A small network was shown many inputs. Here are its activations along a few directions, one row for each input.
Each table varies a few parts of the input and shows all the possible inputs, shuffled.
Descriptions start from the smaller parts, as in this example, which fits no table here: one of 5 places around a ring, together with either a single point or one of 9 places around a ring or (one of 3 separate values, together with one of 6 places along a line).
Shared parts are said once, and a part with two or three values counts as separate values.

Other details of the inputs shift rows strongly along two fixed directions, in all tables alike. That doesn't count.

A family of inputs:
R1: [  0  38 -22   8  34  19  83 -17  11 -18  47 -25]
R2: [ 11 -11 -14  21  -4  -8 -18   8  -8 -18  -3  22]
R3: [  3   7  -3  -7   4 -16 -21  11  -4 -21   2  15]
R4: [ -3 -24  -4   9  -8  -5  -6 -18 -12 -17 -17  21]
R5: [  4  -9   4  -8  -8   6  -5 -11 -17 -20 -23  18]
R6: [-11 -10  29   3 -12  13  49  32  -1  81  45 -94]
R7: [-15   4   9  -5   5  -4 -18 -20  16  -5 -26  10]
R8: [ -5  16 -15  -4   6  -9 -28   7   2  -6 -11   7]
R9: [  2  10  -2 -11   4   4 -20 -10  30  10  -5  22]
R10: [-19   4  -6 -15   1  -7 -16 -18  -2  -5 -25   7]
R11: [ 14 -17 -15   5  -9   2  -7  -7   1  -1   5  34]
R12: [ 22  -2  -7 -13  -9  13  -6   0  -5  -4  -2  31]
R13: [ -8  51 -18  38  46  19  61  -9  27 -21  24 -42]
R14: [-15 -61  70 -26 -47 -26 -33  37 -25  64  -1 -44]
R15: [ 18   3  -6   4  -4   2 -17  15 -13 -21 -10  18]
Each input here is: one of 3 separate values, together with one of 5 places along a line.
Changing only the place on the line of 5 turns R14 into R4. The same change can be made to R1. Which row results? -> R11

A family of inputs:
R16: [ -9 -60  53 -12 -50 -20 -71  38  -2  73 -15 -26]
R17: [ -6   2  -5 -12   2  -4  -7 -16  -5 -30 -12  27]
R18: [ -6   1 -11  -8   9   3 -10 -27  12 -10 -19  28]
R19: [ -9  14  10  23  25  15  90  -9  -2   0  33 -68]
R20: [ -4   6 -10   3   5  -9 -17  -5  -2 -34 -10  22]
R21: [ -4   8 -16   5  10  -8 -18 -14  11 -16 -19  22]
R22: [ -3  24   0  36  23  19  77   4 -10  -5  36 -73]
R23: [ -8   7  -8  -7   2  -3  -7 -24   3 -14 -16  31]
R24: [  0  18 -16  32  23  14  78   8   2  10  60 -62]
R25: [  2   6 -14 -14   0   4  -6 -10 -11 -25 -19  26]
R26: [ -3 -66  65 -33 -56 -20 -61  46 -29  62 -13 -23]
R27: [  2   5  -7   4  11 -14 -16  -9   3 -31 -16  21]
R28: [-19  47 -11 -39  14 -12 -25 -17  40   3 -13  14]
R29: [ 22   4 -15  -6  -3   7  -3  -6  -2 -14   0  43]
R30: [  3 -63  64 -30 -58 -19 -62  40 -31  65 -14 -23]
R31: [ -5   5 -16   7  12  -3 -19 -16  14 -14 -17  24]
R32: [ 23   2 -19  11  -2  10 -13  -2  12 -18  -2  36]
R33: [ -20  -52   69    7  -34    9   35   38   -6  103   33 -114]
R34: [ -6   3 -11  -9   7  -2  -8 -25   8 -12 -20  27]
R35: [-16  24   0  41  23  15  80  -2   3   9  35 -67]
R36: [  8  10 -19   6   3   1 -15  -2  -9 -24 -22  23]
R37: [ -9 -66  67 -27 -55 -25 -58  36 -19  71 -13 -18]
R38: [ -7   8  -9   6   7 -11 -15 -10   4 -25 -14  25]
R39: [  8   1 -24 -16   1  -3  -9 -14   0 -13  10  36]
R40: [  4  14  -8  20  19  21  92   7  -7   9  55 -53]
R41: [ 15   6 -23   0   6  -8 -13   8  -1 -22   6  35]
R42: [  7   5 -15  -8   0   6  -6 -14 -12 -20 -22  28]
R43: [ 21  -3 -16  -3  -6  15  -4 -13   8 -15  -3  41]
R44: [ 24   8 -19   9   1   2 -12   5   2 -18   0  39]
R45: [  3  10 -18   0   3  -2 -16   1  -8 -29 -18  21]
R46: [ -9  21   1  33  25  18  78   9  -8  -8  36 -73]
R47: [  0  53 -19 -20  32   6 -38  -3  39  -9  -9  30]
Changing only one part turns R33 into R16. The same change can be made to R17. Which row results? -> R20
What do these inputs look like to the network? -> one of 2 separate values, together with either a single point or one of 4 places along a line or one of 11 places along a line
Which other rows does R47 become when the choice among 2 separate values takes its other values? List them by row number. -> R28
Which other rows does R40 become when the place on the line of 4 takes its other values? List them by row number. -> R29, R39, R43
